These are the activations of a small neural network, seen along a few directions. Each row is one input.
In each table, some parts of the input vary, and every possible input appears once, in random order.
Descriptions start from the smaller parts, as in this example, which fits no table here: one of 2 separate values, together with either a single point or one of 11 places along a line or (one of 4 places along a line, together with one of 8 places around a ring).
Shared parts are said once, and a part with two or three values counts as separate values.
In the rows, 128 means zero.

A family of inputs:
row 1: [152 145 143 130 131 129  45 150 116  99 186 166 139 131 105 133 133  82
 110]
row 2: [147 110 123 145 112 119  87 152 121 116 168 142 152 135 102  90 155  86
 116]
row 3: [108 184 141 114 127 132  97  82 122 112 144 139 148 153  97 172 120  83
 116]
row 4: [135 106 180 163 184 179 176  59 167 171 100 164  58 103 196 198  91 118
 118]
row 5: [172 123 116 137  79 120  94 160 108 152 128 151 146 123 113  93 161 120
 129]
row 6: [126 160 101 128  73 137 151 102 109 168  83 116 159 147  99 133 140 124
 129]
row 7: [120 148  98  79 117  85 136 148 136 122 115 101 127 144 134 111 145 174
 146]
row 8: [102 127 120 150  68 137 178 105  87 155  72 101 174 118  91 108 128 142
 150]
row 9: [103 171 125  71 170  95  88 138 145  69 172 115 121 152 127 152 118 134
 127]
row 10: [131  93 150 127 228 156 174 126 183 129 123 131  33 103 222 176  82 173
 119]
row 11: [ 95 115 105 109 111  98 168 162 110 112  99  76 147 117 121  88 125 194
 160]
row 12: [103 148 121 129 107 122 139  84 127 128 126 117 161 158  93 128 142  87
 122]
row 13: [ 97 134  92  94 149  99 135 151 145  88 150  83 138 159 117 109 133 141
 125]
row 14: [181  66 170 185 188 193 130 138 158 159 136 181  55  83 199 159  98 123
 103]
row 15: [146  90 136 159  75 119 121 163  87 139 117 135 161  93 105  68 149 138
 150]
- What is each input in this table made of? => one of 3 separate values, together with either a single point or one of 4 places along a line
- The inputs of row 4 and row 14 match in every part but the choice among 3 separate values. If row 3 is changed in the same way as row 4 into row 14, which row does it become? => row 1
- Which other rows does row 9 become when the place on the line of 4 takes its other values? List them by row number. => row 7, row 11, row 13
- Which other rows does row 11 become when the choice among 3 separate values takes its other values? List them by row number. => row 8, row 15

A family of inputs:
row 16: [101 132 121 101 157 152 198  86 143 140 112 114  76 136 167 200  88 159
 141]
row 17: [111  88 142  80 181 102 126 162 181  85 165 133 101 143 158 124 125 202
 148]
row 18: [ 92 151 148 134  79  96 100  86  98 128 134 110 185 148  64 118 143  95
 155]
row 19: [103 131 140 126 153 144 185 113 166 160  56 101  92 131 176 173  98 215
 120]
row 20: [134 191  68  95 116 102  77 163 118 131 181 107 160 174  88 123 160 118
  79]
row 21: [145 126 116 142  65 115 109 164  59 117  85 144 166 103 102  90 111 146
 167]
row 22: [106 151 108 100 210 130 169  90 164 115 109 115 100 110 182 149  98 143
 142]
row 23: [125 198 109  94 104 140  55 158 109  86 149 132 161 143  67 152 122 110
 124]
row 24: [ 98 135  96 133  82  86 123  98 127 146 140  90 173 181  74  86 169  91
 125]
row 25: [157  72 181 220 168 220 110 105 115 123 163 193 100 105 147 136  85  76
  62]
row 26: [107 117 138  95 176  90 126 145 159  76 147  92  84 114 199 134 123 164
 133]
row 27: [222 108 183 173 110 172 101  87 136 199 119 239  74 101 181 147 149  85
 100]
row 28: [105 139 140  97 202  80 175 119 151  84 136 115  77 138 155 147 105 124
 132]
row 29: [119 121 107 116  78 120 154 139 118 142 126  87 173 133  82  64 182 121
 127]
row 30: [123 130 154 115  71 138 134 129  87 110 101 112 197 116  81 102 146 123
 162]
row 31: [190  68 155 214 152 192 105 158 155 183 141 176 115  81 149 177 125  59
 127]
row 32: [140 117  70 142  71  96 130 173  90 149 110 118 142 120 103  53 147 144
 133]
- What is each input in this table made of? => either one of 3 separate values or one of 6 places along a line or (one of 2 separate values, together with one of 4 places along a line)
- Which other rows does row 21 become when the choice among 2 separate values takes its other values? List them by row number. => row 32
- A walk changes only the place on the line of 4. It starts at row 32 and steps to row 29. List the rest of the walk in order. => row 24, row 20

A family of inputs:
row 33: [ 86 178 125 120  88 124 165  99  81 139  74  70 152 119  99 129 123 138
 140]
row 34: [177 109  87 162  78 146  91 175 113 147 124 146 143 123 110  84 155  70
  99]
row 35: [124 127 141 131  54 140 156  99  81 142  72 140 173 117 114 136 122 147
 171]
row 36: [144 108 144 144 157 183 144 139 184 151 126 119  97 112 155 181 109 162
 116]
row 37: [112  88 157 168 177 126 156  99 146 142 125 150  78 120 172 163 116 109
 136]
row 38: [178 146 118 152 112 145  83 179  75 123 166 155 170 130  81 130 129  77
 112]
row 39: [120  80 171 147 164 172 141 129 154 151 133 145  82 134 160 155  70 134
 110]
row 40: [113 169 116 116 114 136  51 138 103 106 181 148 154 129  65 132 125  92
 137]
row 41: [130 107 137 140 175 143 160 112 178 158 115 129  97 106 171 183 139 125
 146]
row 42: [ 86 145 111  71  93  71 115 136 127  84 182  93 168 170  86 108 167 122
 124]
row 43: [140 120 162 148  59 113 145 114 109 174  86 165 148 109  92  95 162 141
 143]
row 44: [135  96 179 137 192 154 151  84 144 112 145 155  94  94 168 131 118  87
 115]
row 45: [ 72 163  63 111 115  99 175 112 120 134  95  78 178 148  98 102 121 146
 132]
row 46: [ 99 138  77  87 109  99 163 137 131  88 125  75 163 200  77  83 156 138
 139]
row 47: [151 159 118  84 186 107 130  93 153 134 120 145  64 137 180 177 112 131
 120]
row 48: [149 175 113 110 166 138 120 125 159 119 132 146  58 145 188 173  97 164
 102]
row 49: [144  94 162 172 181 166 127  96 136 101 152 153  90  94 162 135  95 121
  93]
row 50: [124  87 120  89 149  66 133 224 120  85 131  93 108  81 165  62 127 227
 178]
row 51: [172  98 121 167  69 136 108 130 110 188 125 144 154 128 127  68 175 122
 125]
row 52: [103 174 137 106 121  96  47 140 138  79 150 113 189 166  89 133 143 106
 122]
- What is each input in this table made of? => either a single point or (one of 2 separate values, together with one of 4 places along a line) or one of 11 places around a ring
- Which other rows belong to the same alternative as row 46? List them by row number. => row 33, row 34, row 35, row 38, row 40, row 42, row 43, row 45, row 51, row 52

A family of inputs:
row 53: [ 87 141  92  98 117 106 194 123 123 137  80  78 131 143 123 138 110 185
 161]
row 54: [142  63 139 192  83 140 144 144  97 158 121 136 157  90 104  62 150 111
 137]
row 55: [119 129  97  88 114  97 192 136 148 155  68  82 114 124 163 104 149 205
 155]
row 56: [153  86 170 127 252 146 122 150 186 107 165 162  14  90 235 179  78 159
 118]
row 57: [171 146 108 147  89 149  75 145  94 143 147 164 144 141  98 108 139  95
  92]
row 58: [155  93 190 190 188 215 171  52 172 185 107 184  53 101 199 208  91  94
  95]
row 59: [169 100 153 175  58 136 130 116  84 165  96 169 160 104 109  97 151  96
 148]
row 60: [152 144 111 125 127 149  70 174 120  94 169 131 162 145  95 130 136  91
 103]
row 61: [120 157  97 116 138 102  80 131 144 104 167 120 147 172 103 132 140  78
 110]
row 62: [ 77 180 116  80 149  96 140 106 122  83 137  88 142 138 110 135 119 128
 139]
row 63: [102 149 118  72 141  92 111 137 146  84 175 112 135 165 106 128 144 134
 131]
row 64: [ 66 136 127  91 135  86 160 117 132  85 107  78 140 145 131 113 116 188
 147]
row 65: [151 139 144 164  72 150  76 133  95 164 126 160 166 106  88 130 141 101
 128]
- What is each input in this table made of? => either one of 2 separate values or one of 11 places along a line
- A walk changes only the place on the line of 11. It starts at row 54 and steps to row 59. List the rest of the walk in order. => row 65, row 57, row 60, row 61, row 63, row 62, row 64, row 53, row 55
